Read these off the table that follows. Indices start at 0.
1) Read off the entry in row 1 and column 0.
2) Read off the entry in the top-right corner.
3) Read off the entry in the bottom-right corner.
4) Read off the entry just right of 140.
5) Read off the largest entry.
6) Read off the entry at row 1, column 2.
7) Read off the entry in row 0 and column 2.
8) Read off the entry just left of the largest entry.
[[119 132 126 152 128 128 127 139 132 133 144 135 125 128]
 [117 137 117 128 122 128 128 135 123 142 148 128 129 132]
 [127 134 117 128 119 142 129 120 115 138 128 117 128 127]
 [128 113 129 128 128 128 128 138 128 116 122 123 128 128]
 [133 118 128 115 122 144 130 123 130 122 114 112 132 128]
 [123 128 133 150 134 113 126 128 135 127 138 140 124 133]
 [138 123 128 128 129 133 129 117 127 120 110 123 130 128]
 [123 121 128 155 128 124 127 141 141 123 134 128 125 124]
 [131 119 120 118 119 147 128 124 128 125 128 110 133 118]]
1) 117
2) 128
3) 118
4) 124
5) 155
6) 117
7) 126
8) 128

W =
[[132 116 149 125 132 133 130 127 135 127 133 130]
 [132 118 145 124 133 133 130 126 138 127 134 129]
 [132 115 148 122 129 133 132 127 137 127 131 130]
 [132 116 149 124 132 133 130 126 135 127 134 131]
 [132 116 149 123 132 132 130 125 136 127 134 132]
 [132 118 145 124 133 133 130 126 139 127 134 130]
 [132 116 149 123 132 132 130 125 136 127 134 132]
 [132 116 149 125 133 133 130 127 135 127 133 130]
 [132 118 145 124 133 134 131 125 137 127 133 131]
 [132 116 149 124 133 133 130 126 135 127 134 130]
 [132 116 149 125 132 133 130 127 135 127 133 130]
 [132 116 149 124 132 132 130 125 136 127 134 131]]
The third entry on the diagonal from the top-right corner is 127
The entry directly below the smallest entry: 116
The last entry, reading row by row: 131
The entry just left of the smallest entry? 132
The smallest entry in the first row -> 116
The entry in the bottom-left corner is 132
The bottom entry of the column that holds the smallest entry? 116
The 4th entry in reading order? 125
The entry in the top-left corner? 132
The second entry on the diagonal from the top-right corner? 134
The last entry of the smallest entry's row is 130
The entry just left of 122? 148
The third entry, reading row by row is 149
The entry in the top-right corner? 130
The fifth-last entry, reading row by row? 125
The third-last entry, reading row by row? 127

[[132 125 145 123]
 [138 103 125 137]
 [138 103 135 132]]
Indices start at 0.
Read off the entry in row 0 and column 0.
Answer: 132
The entry at row 2, column 0 -> 138
The entry in row 2 and column 2: 135
Read off the bottom-right entry.
Answer: 132
The largest entry: 145
